A small network was trained on invented records. Each row is its activation on one of them, seen along a few directions.
Records have a field called Pasid. Each example row is followed by its value.
Records without Pasid are marked missing.
Other fields move the rows too, some of them a lot.
Random noise pushes rows far along 4 fixed directions. That doesn't count. These rows show it; they differ only by the noise:
[ 128   73   -4  -70    9  142  107  -38  -54    5   63 -140  -74  -98
  206  111]
[ 435   31 -196 -184  -55  158  187   52  -93  -18   59 -107 -362 -115
  385  -79]
[-387  356   25  388 -153  722  273 -674  -16  202  -69 -467 -152 -156
 -124  883]
[-436 -163 -300 -581 -579 -245 -343  109 -318 -476  205  482  -62 -144
  192   54]
[-161   58  627   28  485 -238  -75  215   81   37  143 -164  810  -37
    7   -6]
[-188 -131  -80 -451 -242 -275 -244  208 -199 -323  190  304  110 -100
  214  -76]

[-272 -178 -309 -266 -382 -155 -379  254 -282 -311  -67  347 -193   14
  102 -318] -> p13
[ -98   55  248  294  427  -66 -309  131   27  343 -163 -183  302  230
 -127 -209] -> p12
[ 839 -166  -68 -107  278   21  392  379  150  105  -58  -51 -226  -61
  359 -619] -> p5
[ 280 -559 -368  -22  131 -446 -676 -425  295  303  -28  414 -119  733
 -279  645] -> p14
[ 435  162 -493   69 -133  412  169  -60 -106   12 -272   36 -852    6
  331 -142] -> p25
[ 755 -227 -189 -559  -97   43  708  417   63 -322   99   99 -391 -329
  522 -719] -> p18
[  75  -75  478  -33  549 -353   46  123   84   83  218  -49  705  102
 -164  -87] -> p15
[-693  396  230  176 -193  319   93 -244  -60    2  -81 -311  297 -113
 -212  423] -> p9
[-525  -60 -327   58 -477   36 -273 -641  -16 -123 -119  135 -309  119
 -369  734] -> p2
[  52 -423   85 -343  276 -455 -250   64  153  -96  101  220  511  238
 -332  147] -> p4
[ 116   56 -524  121 -450  621  417 -604   48  -20 -148  -70 -833  112
  174  584] -> p25
[ 470   61 -138 -110    5  213  320  142  150  -64  -42 -149 -556 -204
  187 -196] -> p1
[-236 -120  448  -91  383 -438 -136  110  271 -210   30  156  590  -52
 -170   43] -> p22
[ 612 -139 -372 -330 -225  252  295  -78  -88 -112   91   76 -445 -109
  164   -1] -> p15
[ 142  180 -237   -2  -80  368  245  -71 -143   16   52 -134 -334    4
  124  -18] -> p24
[  37 -252 -380  -27 -253  166 -239 -816  323   86  -70  -34 -300  437
 -359  813] -> missing
[-393  481  695  275  117  476  670  122 -174 -100   63 -589  762 -639
  211   24] -> p23
[-510 -119  186 -148  -92  -86  -44 -144  -38   36   28   74  367   -4
 -271  413] -> p8
[-220   23 -562 -354 -935  608  552 -296 -156 -476  172   72 -747 -562
  105  336] -> p1
[-410 -136 -297 -392 -366 -384 -185  192 -192 -425   83  529   32 -191
   59 -288] -> p20
[-412   67  -82  421   67  260  -39 -591  171  310  -37  -11  -89  172
 -306  712] -> p5
[ 154 -217  726   -9  395 -245  276   91  326  102  156 -173  718   25
 -160  144] -> p8
[ 506 -114 -112   19  293 -355 -145  100   85  159   43  -76 -200  273
  164 -399] -> p10
[ 197 -185  -66  -13 -109  -16  -70   25  120  137  -20   64 -159  136
   53   25] -> p21
[ 542   90  137  359  382   -6  222  122   85  366  -72 -238 -205    3
  244 -421] -> p22
[-484  141  107   54  -72   52  -96   86 -160 -145   96  132  294 -275
 -100   71] -> p13
[-660  128  281  -48  -31 -182  141   87 -304 -225  235   81  515 -110
 -144  -63] -> p24
[ 934 -193  386  201  730  214  408 -230  410  436   58 -516  220  125
  -78   65] -> p19
[ 468  106   98  401  408   -9  -18  -81  132  385    6 -228 -208  282
   59  -79] -> p3
[-486  383   52  212 -272  499  496 -259 -228 -114    9 -234 -139 -456
  119  201] -> p2
[-474  231  623  162  197  132  388  -27   60 -105  -45 -132  493 -264
  -57  281] -> p14
[ 321   11 -429 -184 -139   87   78 -116 -130  -10  -53   -3 -667  -31
  410  -66] -> p11
[ 133  -43 -515 -463 -650    1  206  368 -229 -472   37  323 -471 -427
  552 -693] -> p20
[  55  468  359  166  145  473  474  348 -191  129 -188 -356 -131 -465
  367 -507] -> p6
[-338  -15  -73   -5 -269  345  108 -310  121  -88  -26    0 -268   72
 -103  358] -> p7
[ 229 -368   27  -29  475 -656 -600  269  278  141  108  332  419  612
 -134  -10] -> p16
[ 299   61    0 -107  272 -215    4  394   67   61  -17   88  -40  -94
   66 -545] -> p18
[-555   85  245 -119 -264   71   96 -168   15 -280   23  -16  482 -128
 -109  194] -> missing
[-180  200 -389  147 -312  418 -191 -471 -204   46 -175  -91 -700  219
 -127  436] -> p17
[ 167  125 -124 -276  -52 -120  147  264 -226 -152   39   32 -194 -153
  519 -371] -> p23
[ 497  -11  163  136  275   41  445  160   24   97   43 -268   74  -49
   47 -169] -> p4
[ 369   82  -79    3  -51  474  214 -277   68  100   92 -147 -248 -127
   12  200] -> p19
[118  26 -67  57 119 -66  80  98  87 -44  13 -12 193 125 158 -50] -> p16
[  51 -126  477 -279  264 -468   53  412   -9 -117  127  113  700 -204
  165 -308] -> p11
[  32  371  123  208 -156  676  506  -68 -104  202 -200 -433 -228 -343
  255  -93] -> p6
[ -39  -32   21 -134  -68 -159 -220   94 -111 -157   62   55  102  124
  -13  -56] -> p17
[ 134   95 -121  -78   -9   -5   85   50  -16  126   -6 -102 -102  123
   35  -26] -> p9
[-221   87  597  -97  176  -90  199  527    4 -113  212   23  647 -263
  132 -408] -> p21
[  61  235  513  577  732  213   59   50  171  539 -177 -545  496  109
 -188  -26] -> p12
[-111  160  -15    8 -334  265  434 -173  -97 -234  -13 -150 -370 -314
   64  134] -> p10
[-566 -300  474 -333  -71 -179  116   72  146 -381  214  200  750  -37
 -184   53] -> p7
[-387  285  121  195   86 -114 -319   11  -77   -7  -58  115  -21   80
  -73 -103] -> p3

Here are new rows. What is Pasid for each?
[ 520 -266  114 -374  418 -620 -368  321  281  -38    1  229   97  408
  -70 -201] -> p9
[  61 -219  -27 -457 -130 -323 -288  213 -100 -259  272  364  128 -100
  -26 -286] -> p19
[ 201 -168  144  117  336 -127 -104    6  294  161  -15   54 -142  359
 -163  178] -> p7
[ 263 -111 -111  -12   82 -209 -277  -52   84  112 -149   28  -43  378
 -134  182] -> p9
[-11  52 280  26 228  91 109 103 165 -57 -61 -28   9  49 -33 -65] -> p7
[-101  -12   -6  -92  -90  -87   -4  170   13 -172  120  181  206   -6
   69   46] -> p16
[-576  135 -480  -51 -717  198  183 -220 -335 -262   16  235 -240 -182
  166  333] -> p16
[ 628  206   74  117  274  303  455  107  -16   65  -83 -322  -88 -157
  286  -92] -> p23
[ 162  -24  -16 -100   13  -28  -61 -161  144  175   17   47   51  200
 -148  339] -> p9
[ 820   82  210  299  369  364  735 -321  443  391  -80 -430  116   99
   37  334] -> p16
[  26  413  -18  381  169  325   66  123 -138  320 -224 -287 -332 -121
   88 -159] -> p12
[ 483  176 -150  430  201  530  379 -282  318  443  -41 -591 -346   27
   -5  231] -> p1
[-842  194  259  280  -24 -153 -505   39 -170  162  -65   36  468   87
 -242   33] -> p12
[ 638  -80  266 -218  430 -335  386  316  110 -134  193   -5   63  -57
  411 -637] -> p3
[  22 -182 -244  -70 -117 -200 -372 -288   27  193 -151   54 -251  325
 -253  340] -> p8
[-712 -169  325  105   43  -18 -109 -228  239  -96   14   69  671  -49
 -386  428] -> p5
[  17  -21 -209 -155 -111   80   56  107 -107   10  -17  116 -349   90
  207 -281] -> p7
[ 586   11   -3 -185  141   36  483  425  113  -21   72 -149   24 -279
  264 -508] -> p1
[ 143  204 -422 -275 -381   70    8  527 -468 -161  -61  139 -442 -293
  505 -938] -> p12
[  51   53  316  289  501   32 -354 -343  266  310  -61 -102  211  223
 -531  402] -> p19
[  84   47  487  325  334  186   44 -321  226  267   30 -171  581  -39
 -303  392] -> p19
[-216   44   33   79   13  -31 -254  132 -167  115  -35   48  135  -39
  -38 -151] -> p12
[-151 -548 -498 -411 -456 -528 -753 -290  133  -91  124  542  -74  402
 -140  548] -> p11
[ 252  -60  232  174  425  241  218 -312  194  409 -124 -430   14  145
 -174  256] -> p8
[-851  -11   98 -176 -283 -127 -404 -142 -185 -247  165  150  406   90
 -326  368] -> p17
[ 491 -462 -424 -147  145 -528 -509 -131  181   21   10  119 -262  533
  -93  -50] -> p10
